A small network was shown many inputs. Here are its activations along a few directions, one row for each input.
Each table varies a few parts of the input and shows all the possible inputs, shuffled.
A made-up example of a description, with smaller parts first: values(3) and (point or ring(11) or (ring(5) and line(6))).
Shared parts are said once, and a part with two or three values counts as separate values.
(in the rows, 128 means zero)

A family of inputs:
R1: [137 144 119 167 131 134 167 128 113 138 136]
R2: [115 151 133 156 116 134 124 108  93  97 114]
R3: [122 134 116 108 123 143  94 141  96 126  96]
R4: [118 110 126 103 102 113 100 147 115 121  98]
R5: [144 132 103 122 135 137 128 156 117 169 119]
R6: [108 125 209 119 203 144 127  84 187 130 207]
R7: [157 140 111 116 132 146 109 149  90 148 121]
R8: [121  99  97 102 101 107 122 135 143 132 105]
R9: [140 118 104 111 112 128 130 149 151 151 106]
R10: [129 101 179  75 217 135  85 129 195 160 174]
R11: [130 135 118 152 106 125 172 121 149 116 126]
R12: [111 118 109 147  93 103 158 110 142  96 132]
R13: [151 153 129 165 127 142 142 119  87 119 138]
R14: [108 132 141 149  95 103 133 116 114  90 120]
What do these inputs look like to the network?
Answer: values(2) and (point or ring(6))
Changing only the values(2) part turns R8 into R12. The same change can be made to R7. Which row results?
Answer: R13

A family of inputs:
R15: [ 98 122 138 133 156 121 146 107 146 129 181]
R16: [137 131 159 105 162 167 116 153 127 172 127]
R17: [147 130 131 119 151 120 141 129 164 133 164]
R18: [139 115 141 121 156 102 129 121 172 122 153]
R19: [134  97 157 118 137  92 124 102 182 119 153]
R20: [112 125  58 126  87 120 143 148 140 123  70]
R21: [133 126  69 127  65  98 108 168  44 109  72]
R22: [163 128  68 133  59 109 113 168  43 121  86]
R23: [147 136 138  99 180 175  96 119 121 163 126]
R24: [147 112 153 115 160 137 143 154 152 168 142]
R25: [ 92 105 155 129 137 110 141  87 156 126 180]
R26: [126 109  76 120  49  86 105 152  51 105  77]
R27: [104 114 176 152 159 117 119  89 141  88 159]
R28: [137 138 154 159 168 140 128 112 127 103 170]
R29: [120 103 159  99 154 119 131 151 172 135 141]
R30: [167 124 135 138 162 120 140 125 152 157 153]
R31: [ 97 122 177  93 155 118  81 129 160 145 128]
R32: [119 127 144  82 175 159  83 115 141 128 125]
R33: [138 120 142 119 142 129 110 144 166 160 162]
R34: [140 128  57 131  80 131 148 149 135 134  84]
R35: [ 97 153 122 181  47 114 166  98  96  71  94]
R36: [102 140 162  96 173 126  86 147 150 148 128]
R37: [136 172 110 189  56 136 172 118  83  87 100]
R38: [139 140 155 172 183 146 136 113 112 128 156]
R39: [164 132  70 142  76 116 120 168  32 145  73]
R40: [138 176 112 199  74 143 179 119  72 109  87]
R41: [142 132  59 141  97 137 155 150 122 157  72]
R42: [106 106 149  87 154 151  73 104 154 124 140]
R43: [145 134 137  87 165 170  88 118 136 138 139]
R44: [106 170 112 185  63 126 166 117  86  74  89]
R45: [135 130 159  93 147 162 108 153 143 147 141]
R46: [105 107  68 122  72 108 141 130 149 120  73]
R47: [116  86 175  96 136 110 126 133 181 133 141]
R48: [126 128 133 138 146 133 150 110 141 139 192]
R49: [113 155 159 133 169 118 122  99 130  97 161]
R50: [141 136 137 127 157 145 174 109 129 151 169]
What do these inputs look like to the network?
Answer: line(4) and (values(3) or line(6))
Changing only the line(4) part turns R20 into R34. The same change can be made to R29. Which row results?
Answer: R33
Change only the values(3) part in R40. List by row number the other rows that result.
Answer: R39, R41
Change only the line(6) part in R18. List by row number the other rows that result.
Answer: R15, R29, R32, R36, R49
Change only the values(3) part in R35. List by row number the other rows that result.
Answer: R26, R46
A walk changes only the line(4) part. It starts at R23 and steps to R43. List the rest of the walk in order.
Answer: R32, R42

A family of inputs:
R51: [129 111 135 129 101 110 143 123 154 112 134]
R52: [ 95 129 141 134 108 122 141  97 150  85 130]
R53: [150 134 113 115 124 127  99 151  75 131 115]
R54: [122 107 102 100 102 116 119 140 134 138  86]
R55: [146 140 109 121 129 145 116 143  89 152  99]
R56: [125 112  95 110 102 127 118 137 145 126  97]
R57: [146 146 113 142 134 141 144 130 100 148 146]
R58: [114 107 105 102  95 115 105 159 130 140  88]
R59: [101 114 137 146 118 104 152 109 152  97 143]
R60: [142 117 184  88 236 173  94 129 161 177 185]
R61: [115  96 183  57 205 121  79 124 220 161 175]
R62: [112 109 132 144 118 101 141 105 149 103 136]
R63: [138 145 138 165 143 131 138 108 106 122 146]
R64: [128 120 104 121 110 115 144 145 152 130 104]
R65: [125  99 107  93  98  99 103 149 121 117 101]
R66: [149 146 102 132 129 155 113 140 100 141 110]
R67: [137 140 111 123 123 143 102 160  84 153 101]
R68: [121 162 146 155 133 150 139 101 109 104 139]
R69: [122 111 105 122 107 111 148 127 146 132 136]
R70: [127 149 143 168 142 134 149 113 109 115 152]
R71: [151 154 112 143 138 146 139 149 106 144 116]
R72: [154 145 142 151 128 140 140 126 109 129 144]
R73: [ 99 121 152 144 113 108 155 101 155  98 141]
R74: [125 155 159 166 137 138 152 105 114 116 149]
Changing only one part turns R67 into R58. The same change can be made to R72. Which row results?
Answer: R51
What do these inputs look like to the network?
Answer: values(2) and (point or line(11))

A family of inputs:
R75: [119 121  75 134  67 118 165 146 125 133  79]
R76: [123 157  85 153  93 134 115 144  46 112  74]
R77: [123 104 175  73 154 121  72 145 142 136 144]
R78: [147 111 158 124 211 132 140 125 176 168 200]
R79: [162 148  95 171  90 121 177 155 105 147 109]
R80: [105 100 146  89 174 128 120 121 203 162 164]
R81: [ 82 160 196 229 111 107 206  34 138  28 192]
R82: [135 113  75 120  61  94 106 148  58 111  83]
R83: [129 110  76 125  61 110 127 143 121 109  64]
R84: [115 101 153  72 167 119  94 130 201 132 138]
R85: [151 135 164 110 198 168 114 107 151 155 178]
R86: [119 140 183 106 189 159  78 126 122 146 134]
R87: [155 166  83 158  88 153 151 140  77 124 103]
What do these inputs look like to the network?
Answer: point or (values(2) and ring(6))

A family of inputs:
R88: [124 153 130 189 101 130 185  94 122  95 140]
R89: [152 118  76  94 113 134 100 174  93 165  89]
R90: [123  84 195  66 226 125  94 111 226 161 209]
R91: [128 156 127 187 111 126 174 101 102 101 149]
R92: [106 145 138 178  90 116 172  93 118  76 136]
R93: [113 146 125 183  98 118 181  95 125  85 133]
R94: [134 116  75  97  98 127 104 168 118 149  70]
R95: [147 122  77 100 102 135 112 168 113 162  76]
R96: [126 154 139 186 105 118 164 101 100  88 143]
R97: [127 110 204  88 233 144 109 123 210 174 200]
R98: [110 145 143 185 100 116 164  94 104  81 139]
R99: [129 117  89  91  89 121  96 165 109 141  74]
R100: [155 117  89  93 107 128  91 174  92 152  83]
R101: [135 113  93  97 100 117  91 164  94 144  78]
R102: [113 124 218  84 247 165  82  96 196 150 200]
What do these inputs look like to the network?
Answer: values(3) or (values(2) and ring(6))
Which of the alternatives is R89?
Answer: values(2) and ring(6)
Change only the values(2) part in R88. List by row number the other rows that result.
Answer: R95
